Here are a small network's activations along a few directions, averaged over the inputs that share one value of a field.
Values that are neighbours, or in one group, have similar rows; names and order tell nothing.
In the rows, zero is written as 500.
Strong random noise was added to every row along 15 fixed directions; ignore it. To show where, here is one row again and again, with new noise each time:
[497 576 446 169 569 564 500 804 807 438 684 576 695 498 436 345 525 559
 795 607 584 439 390 488 558]
[318 376 439 426 482 467 505 365 647 481 682 647 613 508 419 468 318 430
 436 345 274 393 506 510 584]
[520 606 395 546 403 353 551 474 511 580 412 660 500 459 465 610 603 368
 633 445 345 600 582 577 436]
[533 576 556 428 525 640 408 603 407 369 532 462 327 471 526 588 485 615
 569 833 661 448 389 392 483]
[611 565 477 378 584 432 442 460 557 575 435 598 378 560 660 508 523 529
 702 713 511 582 525 499 522]
[751 713 668 476 231 583 458 634 519 221 432 604 317 485 396 375 538 544
 586 741 470 611 463 514 551]
[572 482 553 641 473 635 174 680 522 362 355 272 504 625 434 639 481 569
 385 523 511 605 705 629 405]
[631 471 584 592 712 413 340 544 671 466 507 354 434 616 721 640 506 556
 540 557 534 448 504 315 566]
[376 565 660 645 420 400 561 600 407 604 568 449 682 402 425 436 633 565
 420 410 704 460 462 491 676]
[325 358 410 633 575 330 504 391 609 689 521 495 685 599 536 537 475 405
 485 268 452 572 607 605 479]
[538 420 435 539 357 515 489 631 541 404 412 295 436 770 545 536 403 677
 674 555 622 748 619 722 486]
[517 467 382 355 607 528 669 466 582 587 519 356 483 446 696 461 544 567
 519 569 654 487 531 361 534]
[514 477 563 668 611 417 412 656 732 473 401 418 635 503 582 550 525 494
 525 384 544 581 552 499 492]
[633 512 550 691 548 362 669 473 418 613 419 694 318 628 693 423 613 284
 488 345 374 604 301 471 444]
[465 279 424 630 236 563 763 425 611 338 508 506 376 453 444 506 289 551
 410 249 581 562 403 421 434]
[148 400 567 262 479 581 555 424 332 531 809 601 600 396 417 397 277 680
 342 503 484 215 383 490 842]
[521 375 497 515 359 453 319 384 367 526 571 446 362 531 298 774 452 802
 633 507 803 520 508 505 358]


Values of Y:
y1: [490 408 472 561 655 558 543 398 361 469 502 255 363 569 714 642 482 592
 374 563 577 435 472 371 490]
y7: [288 531 368 483 352 264 567 288 370 680 708 494 584 658 345 600 589 547
 785 715 665 581 572 641 421]
y10: [490 423 168 286 637 575 496 404 613 526 553 330 436 578 701 717 328 474
 541 614 277 284 677 330 546]
y13: [532 657 634 767 500 454 559 575 360 624 336 596 524 311 499 506 716 323
 389 438 606 485 350 393 461]
y6: [661 620 520 566 700 474 273 569 401 442 393 211 544 490 502 758 710 540
 525 422 375 486 695 534 377]
y2: [590 693 670 515 466 464 353 535 327 538 473 626 459 533 524 528 558 417
 438 487 218 353 591 538 873]
y11: [528 448 364 270 630 525 509 440 467 470 680 242 577 817 477 348 542 536
 631 489 359 532 585 666 428]
y8: [421 288 783 476 596 369 365 125 235 488 702 276 517 566 454 462 339 874
 317 521 690 385 514 528 739]
y3: [567 519 539 459 544 516 396 438 409 685 510 534 529 735 498 392 541 324
 422 581 434 470 556 547 521]
y4: [564 304 386 482 318 892 469 719 654 403 423 411 457 630 369 314 394 436
 292 350 624 591 532 535 295]
y9: [669 711 674 366 340 515 365 634 436 349 589 648 559 581 151 393 578 489
 617 654 388 525 423 636 452]
y12: [557 680 709 649 402 422 420 527 437 186 467 385 503 188 381 558 507 681
 412 564 431 400 536 443 605]
y5: [435 515 584 351 518 517 366 659 686 481 570 617 759 347 324 313 436 605
 583 475 587 389 430 561 574]
Y is arranged as a star with 4 arms.
Question: How many steps from neighbour to neighbour lead from y6 to y7, at the fewest?
Answer: 5
Question: List every value one step from y12, in the order listed.
Answer: y5
Question: List every value one step from y13, in the order listed.
Answer: y1, y10, y11, y8
Question: List every value one step from y9, in the order listed.
Answer: y3

Values of T:
t5: [232 478 424 688 167 612 391 580 305 583 582 769 521 512 121 605 474 316
 424 399 518 448 388 597 343]
t9: [464 561 452 630 378 341 631 274 534 541 445 577 540 292 483 658 506 352
 403 435 358 473 664 375 557]
t1: [562 475 531 268 560 517 511 781 583 660 517 499 560 538 591 395 535 702
 517 293 569 442 503 524 722]
t4: [643 559 524 879 198 471 579 560 388 481 289 487 454 314 271 627 687 416
 501 313 752 631 448 457 219]
t8: [424 571 352 228 706 623 521 489 351 428 605 466 460 383 537 627 557 439
 338 611 169 308 552 438 446]
t3: [604 375 513 489 442 590 625 464 717 495 572 545 527 476 436 216 480 452
 449 262 662 486 376 378 458]
t2: [508 439 123 270 703 421 611 327 513 730 443 571 465 511 592 668 524 399
 747 529 397 553 546 544 196]
t6: [666 370 305 220 595 491 662 485 318 733 409 640 436 693 486 413 618 509
 695 174 435 738 412 834 179]
t7: [371 500 696 660 433 495 423 607 175 389 417 393 617 517 328 374 543 707
 355 287 494 710 511 948 446]
T is arranged as a ring.
Question: List every value one step from t6, in the order listed.
Answer: t9, t2
Question: List every value one step from t1, in the order listed.
Answer: t5, t8

Values of D:
d8: [643 594 570 578 391 531 508 330 542 504 275 589 417 390 536 321 598 400
 304 472 388 662 686 524 457]
d9: [439 465 667 482 618 590 354 621 428 465 507 531 504 443 536 457 440 613
 344 456 494 410 413 498 615]
d12: [392 491 332 404 566 601 611 462 411 510 456 364 505 455 644 491 452 470
 411 610 421 496 576 553 459]
d11: [640 548 529 329 554 474 504 601 570 354 589 531 472 554 470 478 523 570
 657 536 420 523 422 534 449]
d3: [125 420 441 399 516 532 647 545 320 562 600 468 679 471 463 435 401 573
 430 467 510 501 502 736 618]
d2: [368 537 656 629 583 402 530 677 485 350 668 413 740 408 303 453 618 533
 490 278 513 485 308 541 414]
d13: [375 429 483 704 538 416 421 479 656 680 336 493 690 456 528 499 481 474
 580 470 774 623 598 572 465]
d6: [427 406 572 587 481 491 497 379 692 319 429 514 574 259 465 578 296 590
 449 435 515 475 525 433 557]
d14: [496 426 402 342 596 611 493 544 551 352 468 452 468 527 473 577 392 566
 627 548 449 572 511 597 308]
d4: [475 483 588 519 505 692 264 600 470 426 416 486 456 571 484 552 344 488
 352 664 461 471 570 531 550]
d1: [515 535 327 547 506 435 594 269 427 517 538 326 413 591 562 577 582 361
 456 644 348 512 635 429 384]
d10: [677 567 625 624 447 520 772 466 471 322 340 507 354 271 570 377 563 544
 485 497 663 639 337 382 398]
d7: [635 616 506 449 312 548 422 428 466 582 436 677 381 263 375 562 619 475
 427 565 561 441 574 359 502]
d5: [383 517 442 483 457 523 323 465 499 661 693 471 733 530 232 462 614 389
 460 495 597 358 596 495 451]
D is arranged as a ring.
Question: Going along D from d5 by way of its neighbour d13, in what order are d8, d2, d14, d7 met?
Answer: d14, d7, d8, d2
Question: List every value one step from d11, in the order listed.
Answer: d3, d4

Values of V:
v14: [581 502 457 558 528 462 694 829 554 450 441 119 633 551 632 653 603 648
 532 224 562 480 570 471 663]
v2: [497 530 369 604 283 341 662 468 677 620 435 307 649 465 539 468 603 493
 524 359 585 605 814 502 654]
v13: [696 510 691 606 544 354 393 137 407 591 402 673 281 486 576 404 607 523
 402 527 497 625 513 461 425]
v4: [487 499 466 346 313 724 530 628 376 445 447 581 483 345 321 531 412 529
 355 385 411 423 513 539 552]
v9: [255 542 419 499 452 509 601 353 296 456 606 480 467 474 472 600 478 456
 460 689 439 482 531 522 457]
v10: [461 351 387 408 587 538 465 279 627 741 503 655 463 619 545 328 409 455
 648 569 681 573 444 513 358]
v11: [336 568 259 456 456 707 720 843 296 631 422 170 631 521 630 550 577 500
 450 588 637 442 586 581 608]
v1: [515 453 402 449 490 626 640 648 516 397 491 412 493 536 520 485 440 483
 535 463 510 520 417 539 412]
v5: [257 412 314 358 728 353 523 297 776 494 634 630 613 333 570 793 272 423
 641 561 269 319 572 336 527]
v7: [542 708 437 371 483 472 546 638 431 592 612 387 671 451 376 503 826 426
 509 491 451 461 611 512 479]
v3: [410 460 329 289 482 621 747 609 742 564 400 567 589 388 619 312 397 469
 525 540 613 593 530 507 541]
v6: [473 687 537 658 547 351 741 589 625 380 489 387 743 476 543 307 711 314
 637 611 523 642 441 554 456]
v8: [623 492 504 313 415 548 597 671 389 311 559 551 240 545 563 502 394 703
 613 433 357 416 323 506 661]
v12: [314 379 460 541 592 390 336 211 356 656 491 435 545 438 491 633 436 664
 466 516 582 509 652 603 478]
V is arranged as a ring.
Question: Going along V from v13 by way of its neighbour v2, in what order are v4, v7, v3, v12 met?
Answer: v12, v4, v3, v7
Question: List every value one step from v11, in the order listed.
Answer: v10, v6

Values of N:
n5: [615 716 671 437 505 238 452 757 418 369 513 404 684 608 298 538 730 718
 876 462 399 700 541 829 435]
n9: [328 460 516 692 553 519 481 440 374 620 444 433 614 287 346 477 676 571
 494 491 953 628 397 571 174]
n2: [475 331 426 294 563 404 496 533 686 509 772 364 644 645 470 357 453 777
 739 339 665 524 466 570 478]
n4: [414 491 430 285 556 447 576 651 587 778 557 517 792 476 382 318 690 601
 687 360 837 677 548 699 414]
n3: [521 459 604 610 712 301 771 345 393 682 445 579 601 223 572 383 656 415
 355 131 501 442 333 383 482]
n6: [150 525 511 693 499 600 511 768 505 669 512 607 628 514 561 379 489 348
 531 797 898 489 316 479 585]
n10: [663 540 478 459 521 575 288 635 444 803 412 830 325 465 440 567 694 412
 610 566 803 518 301 392 263]
n7: [848 678 662 404 715 323 435 606 648 567 262 698 566 550 756 281 657 441
 656 367 211 593 539 658 675]
n11: [506 630 726 468 464 600 606 861 363 405 372 377 702 380 445 261 599 632
 307 308 457 539 488 732 715]
n8: [367 346 432 628 637 513 612 601 470 574 438 429 614 471 498 586 445 493
 464 276 633 497 370 526 332]
n1: [351 706 450 853 473 515 572 731 180 686 452 402 469 460 558 879 784 198
 402 647 653 361 430 253 459]
N is arranged as a line.
Question: Going along N from n7 by way of its neighbour n3, in what order are n5, n11, n8, n1 met?
Answer: n8, n11, n5, n1
Question: List every value one step from n9, in the order listed.
Answer: n2
